A small network was shown many inputs. Here are its activations along a few directions, one row for each input.
In each table, some parts of the input vary, and every possible input appears once, in random order.
Descriptions start from the smaller parts, as in this example, which fits no table here: one of 4 places along a line, together with either a single point or one of 9 places along a line or (one of 2 separate values, together with one of 5 places around a ring).
Shared parts are said once, and a part with two or three values counts as separate values.
(in the rows, 128 means zero)

Rows:
row 1: [ 49 197 110  80 142 149  54  89  80  73 155 114 159 130  79 109 101]
row 2: [195 137 169 160 137 124  90 143 156 119 105 115 147 154 203 125 111]
row 3: [ 51 162 116 101 158 134 108  69  65 136 175 119  99 104  20 121 103]
row 4: [165 109 131 124  83 108  98 157 150 117 113 130 144 168 209  99 136]
row 5: [194 103 170 178 171 117 164 127 151 186 118 137  97 119 138 149 129]
row 6: [186 136 141 154 129 129 131 168 160 105  82 123 171 132 199 149 133]
row 7: [ 60 203 109  92 157 155  67  94  85  67 140 118 169 110  68 120 101]
row 8: [173 122 114 137 107 128 143 179 163  99  78 126 174 131 195 152 151]
row 9: [189  86 171 170 148 106 136 112 145 196 142 138  75 146 149 114 118]
row 10: [172  87 126 155 136 122 201 150 159 171 108 137 113 108 135 158 167]
row 11: [ 24 139 102  88 127 139 132  91  73 125 179 122  98 111  27 122 113]
row 12: [ 41 194  94  85 139 167 100 109  97  49 126 125 175 101  68 138 109]
row 13: [194  98 175 176 165 113 145 115 151 194 130 133  83 131 144 135 119]
row 14: [178  77 154 154 123 102 142 120 147 194 145 136  70 153 152 105 133]
row 15: [156 107 111 117  71 113 123 173 157 109 103 129 158 160 202 113 151]
row 16: [178 116 149 133  95 109  82 150 147 123 119 124 136 171 209  97 123]
row 17: [157  74 115 145 107 120 198 151 159 172 118 136 106 118 141 141 175]
row 18: [ 24 141  91  85 128 145 159 101  80 112 162 130 110  86  23 144 118]
row 19: [ 21 176  95  71 111 155  79 111  85  63 156 121 157 135  86 112 110]
row 20: [ 46 158 101 102 157 149 149  92  81 113 150 131 116  70  10 152 113]
row 21: [ 64 170 114 112 173 139 118  77  69 132 161 127 109  81   9 135 103]
row 22: [ 20 178  84  70 110 164 110 119  93  48 137 128 168 115  80 132 115]
row 23: [165  71 138 147 111 102 159 127 152 189 141 140  78 150 152 107 150]
row 24: [158 109 103 123  79 125 138 181 159 103  88 129 168 140 199 135 156]
row 25: [185  98 152 169 159 121 187 140 153 179 110 138 110 108 138 156 146]
row 26: [195 142 162 162 142 128 110 153 160 110  92 119 161 143 199 139 119]
row 27: [155  70 120 141  99 108 183 142 160 178 132 137  95 141 144 121 170]
row 28: [189 125 167 152 120 115  78 141 147 123 118 122 141 168 206 104 111]
Q: Changing only one part turns row 6 into row 25. The same change can be made to row 2. Which row results?
A: row 13
Q: Describe the family of inputs behind these rows.
A: one of 2 separate values, together with either one of 5 places around a ring or one of 9 places around a ring
Q: Which other rows does row 21 become when the choice among 2 separate values takes its other values? List them by row number.
A: row 7
Q: A walk changes only the place on the ring of 5. It starts at row 7 and steps to row 1. List the rest of the walk in order.
A: row 19, row 22, row 12

Rows:
row 29: [208 121 173 188 177 124 140 125 147 180 117 124 120 129 154 144 131]
row 30: [ 74 114  82  98 127 121 147  84  97 161 162 140  95 107  40 111 150]
row 31: [178  90 125 147 104 120 188 161 178 142  97 130 134 126 168 154 163]
row 32: [ 97 155  97  97 111 146 130 156 136  67 106 124 193 123 140 141 146]
row 33: [159  78 115 146  80 113 176 166 172 144 107 131 118 146 182 128 160]
row 34: [164  65 130 139  73 108 149 159 156 150 129 139 105 157 183 100 142]
row 35: [ 94 145 117  89  94 133  60 121 113 101 143 118 140 161 151  97 110]
row 36: [131 187 151 141 164 141  81 108 106  89 117 113 163 118 113 132  87]
row 37: [ 58 131 109 111 144 142 181 110  85 134 151 122 107  72  42 165 123]
row 38: [190 104 135 155 135 125 183 157 169 146  85 133 127 112 169 162 155]
row 39: [ 79 147  87  96  90 144 118 158 131  73 118 122 177 146 154 124 151]
row 40: [108 171 111 109 132 148 127 152 124  66  91 136 187 109 135 145 127]
row 41: [ 67 137 132 117 160 145 139  67 104 155 178 140  75 113  43 110 118]
row 42: [127 176 153 128 149 128  51  98 109  95 141 108 134 133 117 107  86]
row 43: [ 71 120  79  98 112 122 171 124  91 147 150 129 102  90  31 137 153]
row 44: [108 164 130 107 127 123  55 104 104 100 147 112 131 164 138  99  90]
row 45: [ 86 134 105  89  80 141  88 139 118  78 137 121 157 154 154 105 136]
row 46: [184  96 166 150 128  90 116 123 137 182 141 136  91 169 176 101 122]
row 47: [200 109 184 170 163 105 115 119 144 185 136 124 101 143 157 108 127]
row 48: [126 178 127 129 155 148  98 135 119  76  99 134 179  96 124 154 102]
row 49: [206 109 144 174 170 131 156 146 163 161  92 131 125 108 158 168 138]
row 50: [169  74 151 139  92  97 122 143 145 172 138 143  93 167 185  98 131]
row 51: [ 58 138 139 127 177 148 151  88  96 141 162 134  90 103  30 153  95]
Q: Describe the family of inputs behind these rows.
A: either one of 5 places around a ring or (one of 2 separate values, together with one of 9 places around a ring)
Q: Which other rows does row 33 become when the choice among 2 separate values takes its other values? List them by row number.
A: row 39
Q: Which other rows does row 38 become when the choice among 2 separate values takes its other values? List them by row number.
A: row 40

Rows:
row 52: [214 122 148 154 104 117 106 180 176 106  80 120 175 162 245 126 140]
row 53: [ 78 171 113  94 119 143  71 117 102  75 138 120 161 138 118 109 110]
row 54: [167  83 138 155 139 111 182 128 146 191 130 141  88 118 121 134 152]
row 55: [198  77 172 180 155 109 170 119 157 207 133 138  69 131 143 132 131]
row 56: [ 56 157 102  96 133 143 121 100  90 104 151 124 126 103  52 130 116]
row 57: [195 105 149 152 115 110 118 150 162 146 110 126 130 161 204 117 138]
row 58: [ 51 151 101 103 158 145 146  86  84 132 159 128 108  86  18 142 123]
row 59: [171  89 136 150 120 109 159 140 147 169 123 135 102 130 147 128 144]
row 60: [176  89 134 147 106 117 158 163 163 148 107 132 126 142 187 136 150]
row 61: [ 77 141 133 122 166 132 134  82  83 154 168 128  88 101  36 132 105]
row 62: [ 55 161  99  90 115 150 118 125 105  74 134 124 156 119  94 131 121]
row 63: [ 99 190 111  92 107 149  53 148 119  30 102 118 207 145 171 120 105]
Q: Describe the family of inputs behind these rows.
A: one of 2 separate values, together with one of 6 places along a line
Q: Which other rows does row 59 become when the choice among 2 separate values takes its other values? List them by row number.
A: row 56
Q: Which other rows does row 53 become when the choice among 2 separate values takes its other values? List them by row number.
A: row 57

Rows:
row 64: [ 95 151 117 107 118 138 103 128 115  91 130 124 149 131 125 123 116]
row 65: [ 72 147 118 110 143 143 131 102 101 119 150 128 119 110  68 133 116]
row 66: [ 77 148 119 109 134 143 122 113 106 107 143 126 129 118  89 132 114]
row 67: [106 154 114 106 112 135  92 133 120  86 123 123 159 137 139 117 121]
row 68: [ 70 145 113 110 152 140 138  93  94 133 155 130 109  99  45 134 119]
row 69: [213  46 124 161  82 103 208 190 195 175  90 141 117 143 215 141 186]
row 70: [ 85 149 119 108 125 141 113 122 110  98 136 125 139 125 108 128 113]
row 71: [117 157 110 104 108 131  83 137 122  84 118 120 169 143 151 112 129]
row 72: [251 111 177 194 158 117 145 163 183 154  76 128 143 133 217 154 134]
row 73: [251  56 188 187 118  83 129 142 179 214 127 134  75 182 228  97 136]
row 74: [ 71 144 109 111 159 134 144  85  84 147 160 129  99  88  22 135 123]
Q: Describe the family of inputs behind these rows.
A: either one of 3 separate values or one of 8 places along a line

Rows:
row 75: [101 158 144 118 147 128  78 101 100 108 154 118 126 134 102 105  98]
row 76: [100 170 110 112 143 149 122 126 118  84 114 111 163 112 101 155 122]
row 77: [174 107 135 151 117 127 160 171 162 124  92 140 152 126 171 142 148]
row 78: [ 83 161  96 108 130 148 129 144 117  82 114 130 174 116 110 145 132]
row 79: [ 80 144 107  96  97 139  90 121 114  95 142 127 129 143 117 102 119]
row 80: [186 124 167 158 161 120 112 125 139 163 117 132 117 134 160 132 111]
row 81: [162 104 122 130  93 117 164 169 160 124  98 132 141 134 187 132 160]
row 82: [158  95 130 137  88 107 122 148 152 147 132 121 116 165 180 105 140]
row 83: [109 173 149 121 159 137  87 104  99 111 144 119 141 116  96 128 100]
row 84: [ 75 151  88  88 108 143 130 138 123  78 117 132 164 121 123 136 137]
row 85: [105 175 130 131 154 146 106 112 103  97 123 114 154 107 100 140 108]
row 86: [118 104  91 117 127  97 166 112  84 183 146 132  83  76  32 135 144]
row 87: [154  89 123 128  83 117 143 163 149 136 121 122 134 152 187 120 154]
row 88: [ 72 135  95  87  97 145 106 133 112  87 136 129 152 130 126 122 134]
row 89: [130 102 116 142 169 129 185  86 138 205 153 140  81 108  61 125 179]
row 90: [186 114 143 157 135 126 146 151 168 129  93 127 140 118 167 155 136]
row 91: [ 68  85 153 142 148 142 212 104 117 173 170 142  49 105  58 159 103]
row 92: [167 105 147 143 112 103 110 124 142 156 135 133 112 169 172 102 126]
row 93: [175 117 162 151 147 110 103 124 136 161 133 126 104 158 165 113 118]
row 94: [ 93 149 126 101 119 129  83  99 107 104 149 129 129 143 109  94 102]
row 95: [193 124 153 169 154 127 133 134 150 139 104 131 128 120 164 142 117]
Q: Describe the family of inputs behind these rows.
A: either one of 3 separate values or (one of 2 separate values, together with one of 9 places around a ring)
Q: Which other rows does row 85 become when the place on the ring of 9 takes its other values? List them by row number.
A: row 75, row 76, row 78, row 79, row 83, row 84, row 88, row 94
Q: Which other rows does row 82 become when the choice among 2 separate values takes its other values? List them by row number.
A: row 79

Rows:
row 96: [202 123 194 194 192 144 129 123 160 143 111 122 130 131 174 166  95]
row 97: [ 87 178  93  82 114 140  72 131  90  68 123 135 192 120 109 109 122]
row 98: [207  65 144 169 131  86 172 135 158 214 122 157  78 127 141 112 159]
row 99: [ 89 155 131 118 186 147 120  61  99 175 177 122  90 103  21 119 126]
row 100: [ 52 165 106 126 150 166 172 126 114  87 123 126 142  91  53 174 121]
row 101: [132  81 139 134  91 141 193 170 173 126 116 134 116 161 211 134 153]
row 102: [207 115 180 171 146 100 125 147 133 148 106 114 123 136 171 150  94]
row 103: [195 132 129 134  99 107  82 169 156 116  98 117 185 155 216 103 161]
row 104: [ 65 181  71  70 125 151 110 133 127  45 109 132 196 124  91 136 150]
row 105: [ 84 169 132 112 154 126 109 109  82  97 136 111 120  89  62 141  80]
row 106: [194 120  94 123  69 112 102 175 170 113  76 112 183 144 210 118 178]
row 107: [ 82 186 151 133 184 168 120  95 107 100 136 128 124  89  61 153  79]
row 108: [209  96 175 179 188 111 141  88 160 219 129 146  77 140 141 124 133]
row 109: [210  48 105 162 103  89 190 144 173 204 112 156  74 112 140 120 177]
row 110: [197  92 174 172 137 117 158 172 154 146 101 133 134 120 176 159 122]
row 111: [ 92 200 118  99 157 161  54  98  99  56 120 136 171 118 106 104 106]
row 112: [172 103 150 166 127 145 214 166 171 128  93 131 142 106 172 182 149]
row 113: [ 42 158 158 106 140 164  96  77 113  91 168 136 110 138  98 118  80]
row 114: [ 84 130 106 107 150 120 136  91  72 177 173 128  95  98  32 118 149]
row 115: [ 37 133 131  91 101 140 115 115  96  95 170 137 121 137 105 117  94]
row 116: [180  61 125 159 130 110 233 134 173 197 115 150  99 111 138 132 177]
row 117: [ 35 123  94  82  86 139 133 125 100  96 156 133 123 135 106 128 104]
row 118: [ 11 136 102  98 111 161 157 122 124  78 156 131 132 138  84 134 116]
row 119: [171 100 175 150  97 106 102 144 143 149 139 121  99 195 200  97  97]
row 120: [170 140 102 110 102 126 133 173 175  97  76 117 193 147 211 134 189]
row 121: [ 97 140 108 101 156 106 105  76  76 167 183 107  83 102  20 106 132]
row 122: [159  60 129 137  64 125 155 178 173 138 113 135 100 163 208 121 148]
row 123: [ 72 162 129 116 150 140 135 128  84 106 129 132 134  86  73 155  97]
row 124: [ 96 184  97  94 113 135  46 106  81  64 125 113 172 117  98  92 101]
row 125: [198  81 133 159 107 118 178 181 170 143  89 132 125 105 178 169 139]
row 126: [221  96 157 163 137  72 136 110 136 219 130 142  68 143 135 102 139]
row 127: [208 153 133 149 101  96  55 142 134 116 108 101 170 167 206  92 132]
row 128: [159  73 166 145  92 121 133 170 163 144 131 137 107 177 210 108 128]
row 129: [197 166 146 156 162 121  57 138 155 111 107 116 171 166 220 105 135]
row 130: [160 108 190 164 149 137 103 124 165 152 136 130 105 191 211 118  95]
row 131: [ 84 169  59  70  98 137  87 136 102  68 109 129 193 119 108 127 137]
row 132: [ 49 140 137  93 103 133  86  90  94  86 175 114 104 140  94 105  80]
row 133: [ 73 152  94 104 134 140 148 133  89 107 118 127 133  83  76 170 109]
row 134: [ 84 115  73  99 135 118 150  94  74 175 161 123  95  94  36 131 164]
row 135: [ 57 132  91 120 150 146 178  90  99 159 163 118 110  99  17 136 170]
Q: Changing only one part turns row 128 into row 101. The same change can be made to row 103. Which row results?
A: row 120
Q: Describe the family of inputs behind these rows.
A: one of 2 separate values, together with one of 4 places along a line, together with one of 5 places along a line
Q: Which other rows does row 98 become when the choice among 2 separate values takes its other values? List them by row number.
A: row 114
Q: Which other rows does row 104 become when the place on the line of 4 takes its other values? List them by row number.
A: row 100, row 118, row 135

Rows:
row 136: [ 73 178 133 104 150 158  78 104 106  73 139 132 160 131 113 116  99]
row 137: [152  60 164 154 111 111 165 141 161 187 143 149  75 165 174 112 135]
row 138: [ 81 169 123 100 137 152  83 117 107  78 133 129 160 130 120 123 105]
row 139: [ 72 172 136 115 152 149  97  99  98  96 152 116 139 127  93 124 104]
row 140: [104 136 107 109 107 123 128 142 109 110 128 117 142 123 118 132 131]
row 141: [ 87 153 117 109 129 135 110 124 100 106 141 113 140 125 106 134 118]
row 142: [123 118  90 113 114 119 146 125 118 139 127 135 127 108  92 117 164]
row 143: [ 98 154 108  98 111 138  99 137 114  84 119 129 161 129 133 127 117]
row 144: [115 126  92 111 124 123 137 118 114 140 132 130 127 111  86 121 156]
row 145: [181  93 155 176 150 137 197 157 165 166  99 146 114 117 165 169 142]
row 146: [111 102 118 127 112 123 168 131 118 140 138 138 102  95  91 141 125]
row 147: [ 89 162 115  98 124 145  90 128 110  82 126 129 161 130 127 126 111]
row 148: [ 77 153 146 125 162 148 131  81 102 122 156 126  98 110  58 132  90]
row 149: [ 89 157 112 114 156 139 112  90 108 132 151 127 125 118  65 119 131]
row 150: [112 128 106 112  97 118 137 149 114 109 123 121 142 121 123 128 137]
row 151: [ 96 144 111 108 117 129 118 134 104 109 134 114 141 124 113 135 124]
row 152: [105 147 104  99 100 131 108 145 119  85 113 132 161 128 139 125 123]
row 153: [223  86 179 180 151  88 137 141 139 193 120 142  92 141 174 128 107]
row 154: [162  80 147 143  88 117 137 149 165 152 134 124 114 179 203 107 144]
row 155: [172  76 137 138 111 112 148 133 170 183 140 137  91 170 183  94 170]
row 156: [ 79 162 126 111 141 142 103 112  98 101 147 114 139 126  99 130 111]
row 157: [ 82 141 137 123 153 141 137  95 103 128 152 126  98 108  64 140  98]
row 158: [ 88 130 129 122 143 136 144 107 106 133 147 126  98 105  71 144 106]
row 159: [163  92 136 138  79 121 120 148 177 120 118 131 126 185 222 106 136]
row 160: [ 95 119 124 122 132 131 152 116 109 137 143 128  99 102  78 146 113]
row 161: [ 82 169 123 118 165 145 107  78 108 126 157 129 125 119  58 112 122]
row 162: [188 121 142 157 128 137 150 172 192  99  78 129 164 137 205 153 146]
row 163: [106 135  96 110 135 127 128 110 111 139 138 127 126 114  79 123 148]
row 164: [231 121 157 171 116 105  83 155 161 130  92 117 138 151 216 112 115]
row 165: [232 108 172 171 123  97 100 152 149 159 108 112 129 147 200 120 121]
row 166: [197 107 131 164 155 128 181 144 178 165  91 134 142 120 174 151 174]
row 167: [103 109 120 124 122 127 160 124 113 139 140 132 101  98  85 145 119]
row 168: [243 106 162 166 144  86 112 129 152 191 110 131 109 140 181 114 145]
row 169: [188 111 149 164 133 134 170 170 176 130  90 123 155 134 189 159 153]
row 170: [ 97 145 102 112 145 133 119 101 109 137 144 126 125 116  72 123 140]
row 171: [113 140 102 103  90 125 118 151 125  85 107 135 160 126 143 121 128]
Q: Describe the family of inputs behind these rows.
A: one of 4 places along a line, together with either one of 3 separate values or one of 6 places along a line
